Each row below holds a small network's activations on one input, seen along a few directions.
In each table, some parts of the input vary, and every possible input appears once, in random order.
A made-up example of a description, with smaller parts first: one of 8 places around a ring, together with either a single point or (one of 2 separate values, together with one of 4 places along a line) or one of 11 places along a line.
Shared parts are said once, and a part with two or three values counts as separate values.

Other details of the inputs shift rows strongly along three fixed directions, in all tables alike. That doesn't count.

Rows:
row 1: 0	5	30	-3	-11	30	4	-12	18	47	-8	15	2
row 2: -22	21	-8	27	-26	-16	24	19	-4	-71	18	29	33
row 3: 27	3	-1	8	-1	31	22	-33	0	36	0	13	-20
row 4: -9	-7	-7	6	49	-7	-16	-1	-19	-25	-35	-38	-19
row 5: -13	-10	14	-7	-20	34	0	2	25	22	-26	19	-38
row 6: 2	-13	36	4	-15	24	-5	-13	15	37	-4	18	-14
row 7: -19	28	8	-15	-18	-14	-29	4	11	-66	18	33	24
row 8: 27	15	-14	3	65	3	-15	19	-4	3	-4	-10	-4
row 9: -3	-4	-7	18	40	-15	-7	5	-32	-11	-10	-46	-20
row 10: 0	48	-23	-19	-10	-6	11	34	-9	-52	30	33	2
row 11: 25	-10	10	-9	-3	26	21	-30	8	37	-5	27	-4
row 12: -13	36	14	-20	-7	-23	-2	-2	-2	-43	39	26	47
row 13: 6	11	-6	17	49	-6	-4	4	-19	5	10	-48	2
row 14: -7	0	17	11	-15	32	9	8	7	34	-1	6	-49
row 15: 19	-66	-84	-27	-10	-80	-12	42	6	16	-27	-35	57
row 16: 28	21	-27	14	52	2	-14	17	-7	4	2	-17	-11
row 17: 5	5	7	6	61	-5	-5	5	-16	4	4	-40	9
row 18: -11	37	10	3	-14	-18	-19	11	-6	-52	42	19	14
row 19: 3	-10	1	13	54	-5	-22	-4	-8	-20	-12	-37	-12
row 20: 1	-6	10	18	-10	31	-5	-40	12	22	-11	3	-30
row 21: -26	15	41	-28	-71	16	19	3	11	-19	24	65	-4
row 22: 27	3	-25	11	52	-3	4	1	-24	-4	7	-33	-8
row 23: 4	-4	-13	23	42	-6	-21	-5	-11	-19	-6	-44	-19
row 24: -5	-65	-29	-42	-69	-42	-5	50	57	72	-23	13	52
row 25: 9	-42	-60	-11	-10	-76	-43	58	40	39	-5	-35	68
row 26: -10	1	14	3	-11	29	26	-27	-19	33	-21	-14	-17
row 27: -2	1	11	18	-15	37	-14	-23	17	23	-17	5	-34
row 28: 27	-3	-11	0	65	-3	3	2	-21	-5	1	-26	-1
row 29: -5	-7	-5	59	-24	36	38	-8	3	18	-17	2	-23
row 30: 10	-5	1	25	44	-14	-11	2	-20	-6	13	-46	-14
row 31: -18	9	34	-20	-66	14	5	-44	17	-32	14	62	14
row 32: 5	-20	34	4	-10	17	4	-29	10	35	2	15	-10
row 33: 15	-90	-45	-49	-66	-49	13	11	24	51	-41	11	59
row 34: -9	13	-25	16	38	4	-26	33	5	-12	-12	-28	-41
row 35: 4	10	18	13	-4	29	13	-30	5	46	4	-2	-11
row 36: -8	31	8	3	-10	-26	-9	-6	-11	-53	48	16	17
row 37: -11	-12	8	10	-19	28	11	-36	-10	9	-38	-12	-38
row 38: -23	12	17	-22	-20	-31	5	-1	-27	-67	17	16	26
row 39: -1	37	-11	-35	-12	-10	11	36	-2	-53	24	47	17
row 40: 5	-29	40	3	-15	16	14	-29	-1	28	-1	2	-11
row 41: -12	-12	25	-14	-14	24	26	-25	-12	34	-26	0	0
row 42: -24	55	-4	-14	-13	-9	3	35	-5	-43	35	17	10
Each input here is: one of 2 separate values, together with either a single point or (one of 4 places along a line, together with one of 5 places along a line).
Q: Changing only the choice among 2 separate values turns row 27 into row 7. The same change can be made to row 25. Which row results?
A: row 1
Q: Change only the place on the line of 4 in row 23. List by row number the other rows that result.
A: row 13, row 22, row 30
Q: Change only the choice among 2 separate values in row 15. List by row number the other rows that result.
A: row 33
Q: A walk changes only the place on the line of 4. It starts at row 15 and steps to row 26. List the rest of the walk in order.
A: row 9, row 37
Q: Change only the choice among 2 separate values in row 13. List by row number the other rows that result.
A: row 17
